These are the activations of a small neural network, seen along a few directions. Each row is one input.
In each table, some parts of the input vary, and every possible input appears once, in random order.
Descriptions start from the smaller parts, as in this example, which fits no table here: values(2) and (point or ring(11) or (line(6) and ring(8))).
Shared parts are said once, and a part with two or three values counts as separate values.

Other details of the inputs shift rows strongly along two fixed directions, in all tables alike. That doesn't count.

Rows:
x1: [ 0.65  1.70  5.00  1.34  4.10 -0.11  1.51 -0.64  2.61  2.13  1.35 -1.49
 -2.07]
x2: [ 0.24  3.28  2.50  0.75  3.12 -0.60  1.20  1.82  1.08  3.02 -1.50 -2.34
 -1.86]
x3: [-1.88  2.08  3.22 -0.42 -1.60 -1.53 -1.00  3.12 -0.53  0.85 -5.65 -4.25
  2.11]
x4: [ 0.69  2.27  3.68 -0.33  1.08  0.20  1.91  0.99  0.16  3.19 -2.90 -1.52
 -2.20]
x5: [ 0.59  2.80 -0.33  0.44  2.73  0.82  0.99  3.52  0.33 -0.48 -3.30 -3.18
  0.56]
x6: [ 1.55  1.76  1.07 -0.60  0.92  1.55  1.93  2.79 -0.76 -0.89 -4.74 -1.98
  1.00]
x7: [-1.21 -0.85 -0.38  0.61  0.80 -2.50 -1.27 -2.14  0.88  2.03  5.06  2.58
 -1.69]
x8: [-0.76 -1.37  0.15  0.88  1.95 -1.45 -0.64 -1.53  0.56  0.37  5.05  2.65
 -0.35]
x9: [ 1.25  1.30 -2.86 -0.84 -1.80  3.37 -0.56  1.17  1.74 -4.05 -5.30 -5.83
  0.90]
x10: [-1.29  0.06 -3.46  0.17  0.11 -1.90 -1.32  1.22 -1.25  0.41  1.81  1.95
  0.27]
x11: [ 1.00  1.19  5.89  0.42  2.72  0.42  2.85  0.47  0.02  3.07 -0.61  0.42
 -1.51]
x12: [ 0.13 -2.49 -1.74 -0.05 -1.12  0.60 -1.10 -2.28  0.14 -2.63  2.72  1.98
  1.43]
x13: [-0.70 -2.00 -2.43 -0.40 -2.64 -0.27 -2.01 -2.81  0.70 -0.40  2.71  1.26
 -0.62]
x14: [-0.53 -3.04  3.70  0.56 -1.21 -1.23  0.45 -4.42 -0.65  3.10  5.57  5.34
 -1.86]
x15: [-0.20 -2.94  1.84  0.22 -1.41 -0.11  0.42 -3.16 -0.97  1.11  3.78  3.93
 -0.46]
x16: [-0.96 -2.08 -7.94 -1.85 -6.51  0.38 -2.59 -0.40 -2.00 -2.93 -1.95  0.16
  1.23]
x17: [ 1.53  0.88  0.99 -0.04  0.45  3.28  0.74  0.07  2.12 -2.43 -3.07 -4.39
  0.38]
x18: [ 1.13  2.46  3.23  1.20  4.56  0.14  1.95  2.23  0.62  0.90 -1.21 -1.28
  0.20]
x19: [-1.05 -1.02 -8.05 -1.99 -4.67 -0.44 -2.11  2.20 -3.16 -2.62 -2.37  1.10
  1.73]
x20: [ 0.29 -2.91  2.11  0.32 -1.04 -0.27  0.65 -3.13 -1.09  0.48  3.76  4.47
  0.27]
x21: [-0.46 -1.09 -6.20 -0.39 -0.56 -0.35 -2.00  0.89 -0.56 -4.22  0.78  0.43
  2.56]
Description of these inputs: point or (line(4) and ring(5)).
Q: Change only the ring(5) part in x15. List by row number the other rows that result.
A: x5, x8, x11, x17
Q: Change only the ring(5) part in x13. List by row number the other rows that result.
A: x2, x4, x7, x16

Rows:
x22: [-0.90 -1.09  2.39  0.44  0.53 -2.08 -0.31 -0.89 -1.05  2.32  3.42  4.02
 -0.03]
x23: [ 0.91  1.51 -0.21 -0.72  0.19  1.54  0.57  2.15  0.40 -2.33 -4.60 -3.56
  1.36]
x24: [ 0.60  1.91  5.22  1.07  2.49  0.18  1.75  0.67  0.77  2.19 -1.33 -1.58
 -0.39]
x25: [ 1.34  0.77  4.89  1.12  2.22  1.56  2.13 -0.80  1.55  0.65 -0.45 -1.73
 -0.76]
x26: [-0.91 -0.54 -3.96 -1.12 -2.04 -1.40 -0.88  2.12 -2.97 -0.56 -1.00  2.21
  1.28]
x27: [-1.11 -1.12 -4.03 -0.88 -2.81 -0.87 -2.27 -0.61 -0.16 -1.65  0.21 -0.08
  0.72]
x28: [-0.22 -2.16  2.25  0.55  0.41 -0.68  0.24 -2.43 -0.27  0.72  4.45  3.93
 -0.46]
x29: [-1.03 -0.63 -4.17 -0.65 -2.11 -1.35 -0.85  1.78 -2.74 -0.48 -0.80  1.76
  1.32]
x30: [-0.86  0.54 -1.34  2.01  6.24 -3.03 -0.83  0.20  1.33  1.18  7.38  3.24
 -0.88]
x31: [-1.53 -0.43 -4.08 -0.67 -2.98 -1.34 -2.56  0.31 -0.84 -0.59 -0.14  0.23
  0.70]
x32: [ 0.60  1.10  5.17  0.46  2.15  0.64  1.49 -0.44  1.77  1.74 -0.80 -2.12
 -1.15]
x33: [ 0.95  1.15  5.20  0.84  2.62  0.56  1.98 -0.31  1.41  1.13 -0.90 -1.75
 -0.46]
x34: [-1.50 -1.29  2.18  0.52  0.02 -2.09 -0.82 -1.55 -0.55  2.99  3.91  3.46
 -0.82]
x35: [-0.65 -1.90  1.87  0.65 -0.44 -1.06 -0.52 -3.52  0.78  1.61  4.79  2.76
 -1.67]
x36: [ 1.72  1.44 -1.36 -0.55 -0.70  2.89  0.47  0.26  1.80 -2.16 -4.09 -4.50
 -0.39]
x37: [-0.67 -1.72 -3.95 -0.61 -2.75  0.56 -1.54 -0.55 -0.50 -2.27  0.58  0.25
  0.88]
x38: [ 0.16  2.81 -0.99 -0.79 -0.79  0.43  0.45  2.89 -0.19  0.28 -5.51 -3.95
 -0.44]
x39: [ 0.52 -1.76 -4.33 -0.42 -1.93  1.14 -0.74 -0.88 -0.79 -2.88  0.52  1.08
  1.35]
x40: [ 0.11 -1.76 -4.39 -0.83 -2.43  1.22 -1.15 -0.94 -0.40 -2.34  0.55  0.71
  0.68]
x41: [ 0.21  2.36 -0.85 -0.86 -0.46  0.89  0.79  3.34 -0.77  0.10 -5.45 -3.55
  0.14]
x42: [ 2.25  0.82  4.51  0.45  2.56  2.29  2.58 -0.80  1.43  0.35 -0.73 -0.84
 -0.97]
Q: What do these inputs look like to the network?
A: point or (line(4) and line(5))
Q: Change only the line(4) part in x38. List by row number the other rows that result.
A: x26, x29, x41

Rows:
x43: [-1.72 -0.14  0.58  0.30  0.15 -3.09 -0.99  0.10 -1.23  2.80  2.37  2.75
 -0.27]
x44: [-2.22  0.04 -2.28 -0.44 -1.17 -3.19 -1.45  1.53 -2.03  2.24  0.85  1.96
 -0.30]
x45: [-0.12 -1.94 -6.48 -1.68 -5.32  2.11 -2.42 -0.50 -0.47 -4.87 -2.32 -1.56
  2.06]
x46: [-0.63 -1.55 -6.55 -1.54 -5.90  1.26 -2.86 -0.64 -0.41 -4.09 -2.53 -2.11
  1.64]
x47: [ 0.53 -3.11  0.17 -0.09 -2.03  1.16  0.23 -3.53 -0.41 -0.79  2.97  2.99
 -0.06]
x48: [-0.64 -1.34  1.95  0.75  1.19 -1.97  0.44 -0.59 -1.68  1.98  3.85  4.69
  0.25]
x49: [-0.25 -0.57 -0.56  1.84  4.63 -1.39 -0.93 -1.93  2.25 -0.19  7.31  2.33
 -0.74]
x50: [ 1.02  4.11 -0.39 -0.69  1.13  2.02  1.03  5.16  0.43 -1.69 -8.30 -6.52
  1.34]
x51: [-0.34 -1.87 -1.66 -0.48 -1.62 -0.33 -0.68 -0.83 -1.05 -1.46  1.16  2.04
  1.12]
x52: [ 1.95  2.30  4.64  0.01  0.19  3.10  2.01 -0.59  2.84  0.39 -4.86 -5.86
 -1.69]
x53: [ 0.21 -2.64  4.36  0.42 -0.33  0.04  0.60 -4.76  0.83  2.31  5.11  3.74
 -2.08]
x54: [-0.16  4.08  4.89  0.42  2.53 -0.49  1.71  3.20  0.83  3.26 -4.64 -4.48
 -1.33]
x55: [ 2.84  1.42  5.32  0.30  1.04  4.50  3.01 -0.55  2.53 -1.17 -4.81 -5.19
 -0.38]
x56: [-0.45 -1.19  1.70  0.71  1.43 -1.85  0.80 -0.43 -1.91  2.28  3.76  4.96
 -0.16]
x57: [-0.02 -1.13 -7.00 -1.66 -3.58  0.85 -1.33  1.51 -1.86 -4.38 -2.81 -0.46
  2.34]
x58: [ 2.39  3.70  6.28  2.62  9.01  1.45  2.98  0.00  5.03  1.51  1.72 -3.51
 -2.61]
x59: [-0.91  0.19 -6.35 -1.25 -2.10 -0.72 -1.72  3.17 -2.42 -2.03 -2.27  0.29
  1.96]
x60: [-1.50 -0.35  1.38  0.47  0.76 -3.46 -0.43 -0.32 -1.26  3.88  3.46  3.94
 -1.06]
Q: Changing only one part turns x44 into x54. The same change can be made to x56. Which row results?
A: x48
Q: What do these inputs look like to the network?
A: values(2) and (point or line(8))
Q: Change only the values(2) part in x49. List by row number the other rows that result.
A: x58
Q: Change only the values(2) part in x57. List by row number the other rows that result.
A: x51
